Here are a small network's activations along a few directions, averaged over the inputs that share one value of a field.
Values that are neighbours, or in one group, have similar rows; names and order tell nothing.

Other fields vary at random and push rows far along two fixed directions, the same in every table; ignore that.

Deni, 20 values:
m3: [ -5  -9  -9  14 -21  -7 -15  -7  -2   9  10  11]
m2: [-20  -1 -42  -7  -8  -5  16   8  -2  15   3  15]
m9: [-45   4 -97 -17  -6 -19  31  21 -22  43  -1  16]
m1: [  4 -12  19  12 -18   1 -20 -21   9  -5  18   7]
m5: [ 10 -18 -27 -14   5  30 -47  -3  -3 -17   6  20]
m6: [  7 -20  18  10 -12   6  -8 -16  10  -3  17  -1]
m7: [  6  -9 -20   3 -26  -7  -9  -3  -7   9   6  11]
m15: [ -2   9  95  26  14 -29  73  -5  19 -11 -14 -43]
m10: [-17  22 -15  13   6 -30  25  24 -28  29 -18 -22]
m11: [-26  25  -9   6  10 -23  64  22  -1  19 -18  -5]
m8: [ 18  12  50 -13  19  16   6  -5  17 -31 -19 -10]
m18: [ 10  -3  52  -6   9  20  24 -21  29 -23  -9   1]
m12: [-15  10 -51 -18  15  -2   5  23 -19  17 -11   5]
m4: [ 28  -9   4 -14   4  32 -45 -10  13 -26  -2  19]
m20: [ 36 -17   8  -1 -11  30 -82 -22  -3 -14  21  20]
m17: [  3   7  44  -5  23  -1  34  10   7 -20 -18 -27]
m19: [ -9  11  -2  12   5 -18   2   9  -9  10  -8 -21]
m13: [ 15  -7  -9  -3 -10  17 -56  -5   3  -1  19   7]
m16: [ -9   5 -19  -2   3   2  23   1  -8   1   6   8]
m14: [ 12   0   9   5  -1 -10 -23   0  -3  -1  12  -9]
The values of Deni form 4 separate groups.
Which other values are in the same group as m16? Give them in the order they are listed.
> m2, m9, m11, m18
Which other values are in the same group as m7? Give them in the order they are listed.
> m3, m1, m6, m15
Which other values are in the same group as m19? Give them in the order they are listed.
> m10, m20, m13, m14

Gogo, 20 values:
u20: [ -2   5 -20  14 -30 -16  -5  -3  -6  14  13  31]
u13: [ -7   3 -37  17 -24 -22  20   2 -26  22   9  13]
u9: [  6 -13  42  11  -8   7  22 -22  -8 -15  26 -14]
u19: [ 11  19  22   1  26  11  -5  17  16 -28  -2 -13]
u3: [ -4 -20  25  11  -2 -14  -2   3  -6   7 -16 -27]
u16: [-29   1 -30  12 -10 -22  15   5   3  31  15  13]
u2: [-14   7  88   4  40 -14  85  -4  45 -31 -26 -36]
u12: [-41  17 -33 -10  15 -21  50  18   4  15 -11   6]
u14: [ 16   5  53  20  -7 -17   5  -5  -4   7 -19 -29]
u18: [  7 -33 -12  -3 -18  36 -46 -33  10  -1  48  20]
u15: [-26  17 -11  12   6 -48   5  25  -7  24   4 -25]
u4: [ -5  51  41  18  30 -27  54  22   5 -11 -37 -32]
u17: [  82  -29   59  -20   -6   90 -110  -47   17  -79    9   35]
u11: [ 20  13  11 -18 -11  31 -24 -25  27 -19  -2  32]
u5: [ 24  -1  48 -11  -7  21  24 -11  26 -26 -26   7]
u7: [ -5 -15 -63 -30  17  30 -46  16 -20   2  21  13]
u10: [  0 -20  16   7  14 -29   2   3   3   9   2 -28]
u8: [-29 -11 -82 -18 -16  -4  27  22 -16  31 -20  12]
u1: [ -11  -14 -105  -33   -1   24  -40   15  -53   22    5   23]
u6: [  8  18 -12  14  -8 -17 -30   4 -10  24   7  -2]
A value of Gogo combines one of 4 hidden first parts with one of 5 second parts; all combinations occur once.
u15 and u10 share the first part; u15 and u19 share the second. Which value has the first part of u19 and the second part of u10?
> u7
u12 and u11 share the first part; u12 and u16 share the second. Which value has the first part of u16 and the second part of u11?
> u20
u4 and u17 share the first part; u4 and u6 share the second. Which value has the first part of u6 and the second part of u17?
> u14
